A small network was shown many inputs. Here are its activations along a few directions, one row for each input.
In each table, some parts of the input vary, and every possible input appears once, in random order.
Descriptions start from the smaller parts, as in this example, which fits no table here: one of 8 places around a ring, together with either a single point or one of 11 places along a line or (one of 3 separate values, together with one of 6 places along a line).
Shared parts are said once, and a part with two or three values counts as separate values.
In the rows, zero is written as 128.

Other details of the inputs vary at random and push rows far along two fixed directions, the same in every table; ignore that.

A family of inputs:
row 1: [157 119 182 209 130  94  88  81 180 234 100]
row 2: [187 211 124 161  37 137 109  62  95 124  77]
row 3: [122 103 149 136 120 122 105 139 122 143  98]
row 4: [108  92 152 130 182 142 152 117 127 151 140]
row 5: [109  57 172 146 189 108 174 127 227 224 154]
row 6: [118 106 145 147 221 143 121 131 204 166 172]
row 7: [217 183 126 134  32 110 118  88  97 136  56]
row 8: [108 162 117  96  86 116 102 150  63  66 107]
row 9: [111 152 116  89  96 103 163 135 127 112 135]
row 10: [191 233 132 152  45 103 100  86 100 123  83]
row 11: [ 95 132  82  92 123 150  84 159 111  75 148]
row 12: [164 141 133 121  81 118 126 122  94 143  69]
row 13: [118  91 122  88 170 172 152 148 125  88 184]
row 14: [119 116 163 189 151 124 102  78 156 187 138]
row 15: [105 113  92 129 109 149 104 169 104  81 159]
row 16: [135 104 131 107 141 170 116 176 156 115 166]
row 17: [ 91  97 170 156 206 112 103 140 176 170 188]
row 18: [119  88  86  78 151 171 156 198 108  46 189]
row 19: [133 139  73  53 124 158 129 162  99  45 144]
row 20: [161 165 167 200  86  76 167  13 166 234  65]
row 21: [129 143 150 121 147 102 137 127 108 139 118]
row 22: [122 160  89  98  85 109 153 107 134 122  96]
row 23: [167 172 130 109 105 110 132 119 103 104 124]
row 24: [ 85  82  95  98 140 140 185 175 149 101 173]
row 25: [115 136  94 125  76 134 115 154  64  65  99]
row 26: [111 119 156 172 179  97 106  92 157 183  94]
row 27: [ 82  85 151 139 173 144 123 126 125 131 142]
row 28: [117  79 145 165 211 155 142 161 191 150 198]
row 29: [133 147 113 114 133 116 128 114 107 130  88]
row 30: [113 114  82  85 111 154 149 185  66  54 133]
Description of these inputs: one of 5 separate values, together with either a single point or one of 5 places around a ring.
Question: Changing only the choice among 5 separate values turns row 22 into row 5. The same change can be made to row 11. Which row results?
Answer: row 1
Question: Change only the choice among 5 separate values in row 7. List by row number the other rows that result.
Answer: row 13, row 18, row 19, row 23

A family of inputs:
row 31: [217 188 159 193  27  98  96  76 124 183  63]
row 32: [167 161 109 103  84 154  70 183  69  50 137]
row 33: [125 131 100  98 100 158  74 161  38  57  88]
row 34: [ 68  94 174 174 221 103  97 141 145 160 162]
row 35: [ 95  41 166 152 192 144 123 136 160 183 134]
row 36: [ 92  93 150 134 188 132 106 128 210 181 170]
row 37: [158  94 177 122 208 120 173 148 184 172 174]
row 38: [163 210 151 162  66  41 157  41  91 175  40]
row 39: [101 112 156 145 225 125  74 132 189 165 167]
row 40: [151 100 153 184 121  96 155  77 155 216  58]
row 41: [156 141 159 217 122 127 122  49 162 194 121]
row 42: [ 98  92 130 125 185 118 150 131 224 184 163]
row 43: [126  81 104  81 130 162 159 213 151  89 189]
row 44: [ 81 145  97  99  52 127 110 154  67  65 119]
row 45: [134 184  81  33  90 131 142 138 104  63 117]
row 46: [133 151  60 103  57 169 161 134  95  55 139]
row 47: [112 111 103  74 179 175 184 151 121  65 195]
row 48: [197 215 141 224  79 111  78  31  94 152  69]
row 49: [ 50  80  96  86 137 127 167 188 127  85 173]
row 50: [138 133  95  51  95 142 159 145  51  67  83]
Question: Changing only one part turns row 49 into row 40. The same change can be made to row 34. Which row results?
Answer: row 33
Question: What is each input in this table made of?
Answer: one of 4 places along a line, together with one of 5 separate values
Question: Change only the choice among 5 separate values in row 35. List by row number the other rows that result.
Answer: row 31, row 36, row 41, row 44

A family of inputs:
row 51: [ 82  89 150 143 248 166  58 166 221 129 242]
row 52: [100 134  62  47 124 136 151 175 152  71 187]
row 53: [135 148  85 113  57 138 105 122  31 100  23]
row 54: [118  61 155 178 201 193  72 189 185 137 237]
row 55: [177 219  95  83  59 138 171  83  68  53 101]
row 56: [122 151 126 108 187 181  67 178  87  44 205]
row 57: [140 118 157 193  48  91 116  81 111 180  73]
row 58: [102 148 133 164 145  95 121  82  74 127  71]
row 59: [ 51 147  50  73  73 142  96 149  72  47 103]
row 60: [204 119 154 154 151  93 161  92 167 207  93]
row 61: [136 162 130 138 133 119 170  66 212 185 139]
row 62: [138  71 209 158 220  96 147 137 196 228 116]
row 63: [199 210 123 143  91  75 158  65  96 133  85]
row 64: [102 132 160 130 154  89 128  98  82 138 114]
row 65: [206 129 208 223 198 128  59  84 181 232 117]
row 66: [136 150 106 122  18 129 134 172  89  93 100]
row 67: [109 164 144 152  76  63  98  57 134 178  71]
row 68: [124  57 104 120 148 150 175 182 171 121 198]
row 69: [182 135 112  79 105 168 170 119 121 113 111]
row 70: [128 100  83  82  84 198 183 171 139  64 183]
row 71: [ 66 131 103  65 127 120 131 186 149  90 159]
row 72: [ 52  29 119 158 170 164 132 171 143 128 157]
row 73: [160 121 172 153 106  89 117  81 103 197  48]
row 74: [101 147 131  88 150 110 153 166  88  80 136]
Question: What is each input in this table made of?
Answer: one of 4 separate values, together with either a single point or one of 5 places along a line
Question: Changing only the choice among 4 separate values turns row 57 into row 67. The same change can be made to row 66. Which row results?
Answer: row 71
Question: Change only the choice among 4 separate values in row 70. List by row number the other rows that result.
Answer: row 55, row 61, row 69
